These are the activations of a small network on made-up records, seen along a few directions, one row for each record.
Records have a field called K. Each example row is followed by its value.
The largest differences between rows may come from other fields.
Random noise pushes rows far along 5 fixed directions. That doesn't count. These rows show it; they differ only by the noise:
[ 292 -236 -377  -33 -482  416  228 -441 -289 -246 -368  -95  370  -52
 -452  533 -109 -392  -66  -81 -138  225 -404   67  -74  825  237]
[-157   98  453 -348 -199  171  -92   19  212  347  269  -83   70 -530
   13 -124  227  268  166 -435 -105 -144 -283   30  196 -340 -315]
[ -27  -84 -132  -23 -194  347 -108 -116  595  264 -220  141  -16  -65
  -78  -52 -129   72  -26 -154 -114 -133   38  140  253  104   43]
[ -64 -344  -74 -175 -100  199   58   41  267  323  168   72  228  -24
 -456  -89  309  206  186 -316   15 -263  286   43  282  126  -25]
[-269   47  323  -82  309 -208   55  180  263  332   -3  102 -402   16
  123 -430  -39  240  168  -97  -61 -457  270  -31  397 -470 -114]
[-197 -103  440 -302  142 -165  186  124 -204  262  250  -58 -128 -212
 -137 -204  227  165  326 -332  -71 -383    7  -73  267 -302 -200]
[ -21  206  -75  143   -8   33   29 -105  272   -7 -365   36 -121  110
  108 -102 -233   22 -182  191  -42  -19   47    1  190    3   84]

[ -94  519  607    3  188 -293   21  -32 -402 -127  -47  -51 -401 -303
  642   10 -420 -128 -116  148 -174  194 -579  -91 -146 -467 -196]
k5
[ 232  -17   83 -334 -192  -42 -123 -225  -37 -117 -191  -88  210  -33
 -179  134   30  117 -109 -312 -109  -33   22   22  110  215   39]
k4
[ -84  288   17  153 -416  603  -29  -45  223  183  -47  166 -100 -372
  263  267 -251 -294  157  -24 -174  209 -769  188 -145   52  -82]
k6
[ -23  141 -159  156 -323  379 -139  175  307  257  118   81  101 -122
   -9   32  196   10    8   54  143   78 -181  118  -24   85 -111]
k1
[ 239  763  311   97 -134   84 -283 -267 -101 -473 -397 -122 -170 -224
  721  250 -519 -244 -405  390 -150  501 -711   21 -370 -234  -81]
k2
[  57 -201 -372  135 -111  332  161  -21   96   20   75   86  311  145
 -135  250   -2 -248   86  -71   34   87 -124   63  -15  356  143]
k11
[  65  292   26  -48 -204 -133  148  -24 -537 -172    6 -277  288 -199
 -216  127  298  -70 -128  148   57  255 -248 -116 -141  193  -70]
k7
[-171  -55   35  178  278   28   38  252 -134  202  238   87 -319  -38
  182  -95   38  -56  342   89   91 -132  -19   11   -5 -195  -67]
k6
[-101  -45  337 -117   49  -25  162   79 -452  155  237   24 -101 -248
    2  110   13 -131  236 -122  -41   18 -326    8  -25  -76  -86]
k5
[ -49   17  117 -121   39 -209   93  148 -254   14  130 -192   42   51
  -90  -33  225   22  -39   29   76 -137   90   -1   59  -52   30]
k4
[-210 -261 -102   23  506 -206  -60  347  331  292  196  259 -369  308
   55 -254 -134   97  238  -32  -38 -391  456   75  132 -306  126]
k8
[  10   28  366  -80  494 -559  101  146 -301 -212  169  -96 -168  131
  286 -186 -105  199  -48  -25    6   -1  126 -159 -112 -378  -92]
k11
[ 119  -85 -124   24  177   50  -62   76  191 -120  110  -45   97   17
   78    6 -133  130  -47  202   56  219   85  -40 -125  -80   76]
k3
[-121 -363  -13  -58  -35   70  345  -22 -457   36  106   92   29   72
 -350  266   58 -383  388  -81  -98 -197  -79   25   36  284  120]
k9
[ 165   72 -361  322   57 -160  213  108 -374 -232    3   44  242  283
 -154   76  126 -118   34  456  234  254  115  -23 -172  259  194]
k1
[  81 -405   95 -243  374 -524  336  154 -758 -257  437 -229  285  106
 -576  -71  504  234  219 -145  162 -149  449 -296   20   13  -50]
k3
[  22  119  110 -145 -364  156 -358 -283  596  169 -330   61   81 -218
   21    6  -81  207 -253 -243 -188   10  -94  170  149  106  -26]
k7
[  34 -185  -38  -61 -143  180   28  -27   20  204 -146  194 -228 -106
  -39  225 -223 -349  249 -212 -188  -81 -409  194   64  236   69]
k8
[-367  133  181  -49   33 -252  -77   46  290  291  -65  109 -187  143
   23 -471  229  299  -94  -23   66 -365  518  -68  405 -347  -49]
k9
[  50  -25  -53   56 -137  121  132 -140 -324 -170  -58   -6   18   27
  -32  292 -105 -132   31  -14  -63  137 -243  -26 -229  267   63]
k6
[-247 -334  223 -134  678 -423  180  295  -30  197  349  173 -241  270
   32 -355   15  119  289   -1   46 -493  559  -61  230 -479   27]
k3
[-179   54   63 -109  -90  -45  -82  132  439  345  148    7  112    9
  -70 -378  395  426  -88 -328  117 -163  356  -47  274 -197 -137]
k11
[-118  379   22   88 -196  157 -345   95  734  185  132  -20  250 -101
  253 -235  144  360 -148   96  164   79   76   63  154 -356 -154]
k10
[ -71 -526  405 -484   51  -96  378  -36 -901   64  257   -3 -231 -331
 -432  244    8 -393  651 -591 -277 -421 -414  -27    4  114 -172]
k9
[ 147 -398 -548  -72 -574  667  -82 -411  200   62 -219  191  292 -240
 -425  509  -96 -350  -22 -401 -258  153 -304  228  -89  706  211]
k5
[ 101  150 -608  432  297 -195 -192  -29  748 -281 -575  220 -147  680
   95 -235 -464  144 -494  595   52  158  725  -15   -4   91  367]
k7
[  13  223   16  162  -86   64  105  166 -432  -65  150 -108    1  -54
   85  123   96 -156   72  221  140  147 -343  -37 -174   79  -56]
k1
[ 217   20   18  -19  329 -514   21  -60 -458 -553  117 -266  108  288
   66   28  -74  122 -119  266  149  152  210 -229 -132  -27   37]
k10
[-313  315  284 -172  -16  -20 -318  169  666  525  -87   80 -369 -223
  307 -451  -25  202  -24 -244  -67 -463   92  191  420 -560 -197]
k4
[ 149   69  -86   92  -48   48  101    7 -343 -315   11  -69  -20  -91
   38  216 -209 -250  139  280  -15  263 -402    3 -290  142   62]
k2
[-145 -161  157 -127   59 -183  148   86 -307  139  272   -7  102   60
 -217  -40  297   75  276  -26   95 -313  162   -6   89  -41   27]
k2
[ 257  289  107   19   91  -63 -275  -79  128 -525   62 -220   79 -196
  544  -12 -370  146 -195  112  -37  440 -308 -116 -365 -368 -150]
k10
[ -22   17  -95   82  132 -287  104   95 -184  -71  -56  -63   32  356
 -119   19   76  151 -102  125   96  -30  262 -121   23  160   98]
k8

Here are new rows. What is K for each?
[-127   14  545 -288  326 -422   -2  109 -172   30   50  -38 -617 -108
  352 -404 -256   11  232 -247 -144 -409  -37 -108  129 -573 -158]
k10
[ -85  633  247  127   30  160 -437  109  851  165 -100   20 -343 -370
  847 -245 -369  174 -302   18 -163  213 -348  133  -78 -695 -300]
k11
[-222  -41  409 -165 -170  314   -2  180 -239  416  328   35 -298 -522
   92  119  106 -159  418 -346  -93 -178 -605  115  -20 -164 -252]
k6
[ -72 -638 -188 -204 -226  195  219  -36  -72  289  132   34  225   38
 -483   72  401  -74  216 -632   -4 -324  124   33  202  419   78]
k11
[ 367 -701 -125 -226   41  120  193 -254 -584 -325  121 -117  105   54
 -292  476 -143 -498  336 -312 -202  -70 -212   67 -273  515  107]
k10
[ -25  160   83    1   59  -86  -77 -294  220   -1 -861  227 -916  -20
  427    1 -919 -418 -103   -7 -452 -308 -361  139  182   63  141]
k7
[ 184  -83 -185  -32  -63   74 -316 -142  265 -230   -2  -81  200    5
  236  -45 -157   53 -172   27   20  227   13   -5 -180  -27  132]
k10
[ 241   11 -504   95 -243  267  -10   34  164 -250  267  -72  765   65
 -417  266  261   67 -167  277  186  593   82   -1 -334  398  131]
k7
[  80  242 -410  305 -342  290 -168 -246  444   21 -165  -10  540  191
 -133  166  246  148 -507  248   95  398  255   47  -40  315   86]
k5
[  57  234  338 -345 -242  -77 -334 -326  295  -50 -204 -193 -105 -258
  452  -24 -227  145 -231 -224 -244   97 -330   83  -13 -218  -24]
k4
[ 224  240  188 -169 -409  116  -65 -291 -461 -440  -13 -277  174 -347
  146  333 -135 -222 -173   57  -44  455 -718  -90 -444  186   -9]
k2
